Each row below holds a small network's activations on one input, seen along a few directions.
In each table, some parts of the input vary, and every possible input appears once, in random order.
Descriptions start from the smaller parts, as in this example, which fits no table here: one of 5 places around a ring, together with either a single point or one of 11 places along a line or (one of 3 separate values, together with one of 4 places along a line).
Shared parts are said once, and a part with two or three values counts as separate values.

Other details of the inputs shift rows strongly along three fixed directions, in all tables alike. That doesn't count.

A family of inputs:
r1: [ -4  29  15 -35  22   7 -20   2   7  -9  15]
r2: [-13  37  11 -32  18   1 -17  -1  -2  -8   7]
r3: [-16 -26  13  -2 -23 -13  10 -28  17 -14 -36]
r4: [19 -3  9  7  6  8 -7 -8 -6 23 30]
r5: [-25 -20  17 -25 -24  -8   5 -18  15 -28 -39]
r6: [ -3  -3 -37  37   4  17 -10  38 -13 -23   1]
r7: [-13  36  -8 -26  11  -2 -14  14  10  14   9]
r8: [-10  36   9 -22  31  -5 -20  -9  10  -6   6]
r9: [  4  17 -16  -2   5   5  -6   3   2  21  14]
r10: [  9  -4   4  18   0  10  -8  13 -15   7  22]
r11: [14  6  0  1 16  3  2  1 -7 22  8]
r12: [ 15  -5  -7  -7 -11  -1   7 -30  12  43   9]
r13: [ -1  33   6 -22  25   7 -17  -7  -5  -6  16]
r14: [  6   9 -25  14   8  10  -9  12  -4   8  13]
r15: [ 11   9   3   2   8   0   4   5 -11  27   7]
r16: [-13  35 -13 -25  18   0 -18  19  11   5   9]
r17: [ 15 -12  -8  49 -13  23  -1  19 -36 -10  15]
r18: [-26 -18   8 -15 -10 -13  11 -11  31 -36 -40]
r19: [ -5  -1 -36  35   3  16 -10  40 -14 -23   0]
r20: [ 26 -11   7  14 -28 -11  30 -34  -6  41  14]
r21: [ 17  13  -6  14   3  -4   8   0 -12  10  22]
r22: [ 19   2  -5  22   9   7   5   9 -20  25  12]
r23: [ 24 -12   3   8 -14 -10  22 -32   1  26  11]
r24: [-14 -49   3  -7 -13  -4  11   0  14 -21 -27]
r25: [-25  28  20 -43  18  -6 -25  25  12 -14   7]
r26: [ 32 -19   4   6 -12  -9  19 -36  -1  36   2]
r27: [-13 -43 -10  10 -19  -9  16   7  15 -57 -39]
r28: [  6 -11  12   6 -25   1  12 -30 -11  16  -4]
r29: [  2 -21 -10  30 -21  -4  19  11 -10 -21 -10]
r30: [-17  23  10 -37  24  -5 -12  20   6   3  12]
r31: [-10  33 -15 -26  24   1 -21  16  14   3  10]
r32: [ -4  38   3 -10  26  -3  -7   0   7   0  14]
r33: [-18  19  -9  20  17   4 -18  29 -13 -38  -6]
r34: [-13  35  19 -34  11   2 -18  12   0  -4  11]
r35: [ 18  -4 -12  37   5  20  -3  -4 -29 -10  16]
r36: [  3 -11   7  15 -10  -4   6 -29   1   6  -9]
r37: [ 13   5   6   2   6  14  -8  -5 -10   2  19]
r38: [-24   8   4 -15  21   5 -26  41   6 -45  -2]
r39: [ 17  -8 -12   2  -7   3   4 -24  10  34   9]
r40: [-22  17  -8   5  27   3 -22  23   0 -50 -12]
r41: [-17  35  10 -37  22  -8 -11  25   5   2  -5]
r42: [ -5 -20  24 -28 -22 -14  18 -25  12  36  -4]
r43: [  7  10  -1   8   8  11  -7  -8 -17  -5  12]
r44: [ 16  13  -5  15   0  -4  10   1 -13  12  21]
r45: [ 24  -4  -2  32  -3  21  -3  -1 -27   7  26]
r46: [ 21  -6   9  12 -31 -13  29 -28  -8  41  12]
r47: [ 12   7 -25  21   3  11  -6   8  -8  18  17]
r48: [-16 -24   7  -8 -11 -11  14 -22  30 -28 -36]
r49: [  2  18 -14   3  -3   4  -3   5  -2  27  14]
r50: [ -3  31  15 -23  12   7 -16   7  -6   2  20]
r51: [ 19   6  -5  35   9   7  -3 -19 -17  13  18]
r52: [ 10 -12   8  24 -20  -5  12 -34  -6  22  -4]
r53: [ 10 -28 -21  55   0  30  -8  31 -30 -50   2]
r54: [ 14 -15   8  25 -18  -4  12 -39  -5  23  -1]
r55: [-25 -15  12 -12 -20 -15  15 -11  26 -26 -39]
r56: [-21 -44   2 -11 -10  -7  10   9  20 -40 -54]
r57: [ -3 -16  16 -23 -27 -23  18 -17  15   9 -30]
r58: [ 26   8  -5  20  -2  -3   8  -1 -21  28  16]
r59: [ 28 -16   5   4 -15 -10  18 -31  -1  35   0]
r60: [ -8  23   7 -30  25  -2 -11  15   1  13  21]
r61: [10  0  3 -3 10  2  1  0 -9 28 24]
r62: [-15 -31 -19  -2 -15   1   2   3  21 -24 -31]
r63: [-13 -27  24 -37  -9  -9  -3 -18  32 -11 -19]
r64: [-13 -25  27 -34 -15 -10   1 -18  27  -1 -16]
r65: [ -6 -16 -31  68   4  17   2  43 -22 -61 -12]
r66: [ -8 -14  15 -28 -21 -23  14 -13  19  -1 -33]
r67: [-39 -41  -5  20 -21  -5   1  19  10 -78 -63]
r68: [ 10 -25 -30  73  -5  29  -2  28 -44 -47  -1]
r69: [ 16   8 -12  31  -3   0  10  14 -22   2  19]
r70: [-13 -26  18 -38  -5 -12   8 -17  25   5 -16]
r71: [11  2 12  4  1  5 -7  0 -8 21 26]
r72: [-13  -6   0 -28 -19 -10   5 -16  27  15 -19]
r73: [  8  -2   5  20  -4   9  -6  14 -18  10  22]
r74: [ 11 -11 -41  41   9  21  -9  24 -12 -15   8]
r75: [ 27   1 -14  29   6   2   5   6 -23  11  15]
r76: [-15 -20  11  -6 -18 -12  18 -22  25 -16 -32]
r77: [ 19 -13   7  27 -21  -3  26 -38  -1  34   6]
r78: [-17  33 -11 -39  26  -2 -22  15  23  -4   2]
r79: [-15 -40  -9   9 -19 -10  16  10  14 -56 -39]
r80: [-17 -21  23 -40 -15 -16  12 -16  22  13 -17]
r81: [-10 -25  16 -34  -5 -13  11 -18  28   0 -36]
r82: [ 14 -17 -22  56  -2  24  -2  11 -37 -29   6]
r83: [  3  28   6 -19  25  -2  -7  11  -3  20  10]
r84: [  6  34   2 -19  18 -10  -7  12  -4  10  11]
r85: [-14  36 -10 -29  17  -1 -17  14  12   9   9]
r86: [ 20 -22  22  -3 -16  -1   7 -35   5  41  18]
r87: [ 19   4 -13  14  14   1  -2  11 -13  -3   8]
r88: [ 19   5 -11  20   7   0   2  12 -18   4   9]
r89: [  4 -14  -9  33  -2  22  -8  24 -22 -35   4]
r90: [ 29 -23  11   2  -8  -3  21 -39   2  51   1]
r91: [ -3  20   5 -30  32   0 -13  11   4  11  23]
r92: [-24  48  11 -27  17 -10  -8  15  12  -9   0]
r93: [-22  36 -10 -41  23  -3 -22  19  21  -7   1]
r94: [-12  39  10 -20  11   2 -14   5 -11   0  11]
r95: [  4  -3   7  17 -19  -6  20 -21   0  18  -2]
r96: [ 21 -19  17   1 -23  -6  23 -35  -7  66  21]
r97: [-19 -43   8   2 -30   4   5   4   7 -46 -37]
r98: [-23  22 -22  -7  12   5 -18  39   5 -23  -5]
r99: [-14  33  10 -34  23  -7 -11  22   5   5  -3]
Each input here is: one of 9 places along a line, together with either one of 2 separate values or one of 9 places around a ring.
Q: The inputs of r93 and r74 match in every part but the place on the line of 9. If r36 is changed in the same way as r93 into r74, which row does it become?
A: r8
Q: The inputs of r77 and r48 match in every part but the place on the line of 9. If r38 is changed in the same way as r77 into r48, which row does it become?
A: r63
Q: Which other rows does r19 become when the place on the line of 9 takes its other values? List them by row number.
A: r6, r14, r16, r31, r39, r47, r78, r98
Q: Which other rows does r25 become when the place on the ring of 9 takes its other values? List them by row number.
A: r28, r29, r33, r34, r66, r95, r96, r99
Q: Which other rows does r34 become when the place on the line of 9 takes its other values? List them by row number.
A: r1, r17, r37, r45, r50, r53, r89, r97
Q: Which other rows does r62 become when the choice among 2 separate values takes its other values? List them by row number.
A: r31
Q: Which other rows does r47 become when the choice among 2 separate values takes its other values? List them by row number.
A: r9

A family of inputs:
r100: [ 33  11 -27  38   9  17   3  21 -34  21  37]
r101: [ 19 -23  -2  14 -19   1  22 -17  -8  36  -5]
r102: [ 15 -25  -6  15 -20  12   4 -28  -1  44   7]
r103: [-11 -14   3   0 -19  -7  15 -19  11  -5 -28]
r104: [ 30 -24  -9  18 -14  -2  16 -21   0  28   3]
r105: [-24   8  -8   0  18   6 -21  36  -4 -73 -16]
r106: [ -4 -30  16  -4  -5  -1   5 -18   4 -12 -18]
r107: [-19  -9  15 -14 -18  -8   4 -13  17 -21 -35]
r108: [ -4   2  -2  19  16  12 -10  34 -13 -20  10]
r109: [ 23   3 -28  36   5  26 -13  10 -23  26  41]
r110: [-15  70   5 -46  42 -16 -17   6  18  24  21]
r111: [ 19   8 -23  31  23   9  -8  23 -18   4  11]
r112: [-10  26  37 -62  -5 -26   2 -24  17  52   4]
r113: [  3  13 -26  28  14   2  -3  21  -8 -12  16]
r114: [ -8 -13   1  -4 -24  -9  16 -20  13  -9 -21]
r115: [ -4  59  18 -50  22 -14 -16  11   1  34  36]
r116: [-16 -10  12 -14 -21 -10   5 -14  19 -26 -28]
r117: [  0 -29  11  -4  -7   0   6 -14   4 -18  -9]
r118: [-32   7  -1  -6  20   5 -23  34  -1 -71 -28]
r119: [  5 -28  11   7 -18   1  12  -7   6  -1   1]
Q: Describe the family of inputs behind these rows.
A: one of 2 separate values, together with either a single point or one of 9 places around a ring
Q: The inputs of r101 and r100 match in every part but the choice among 2 separate values. If r106 is changed in the same way as r101 into r100, which row does it become?
A: r117
Q: Which other rows does r109 become when the choice among 2 separate values takes its other values? List them by row number.
A: r102
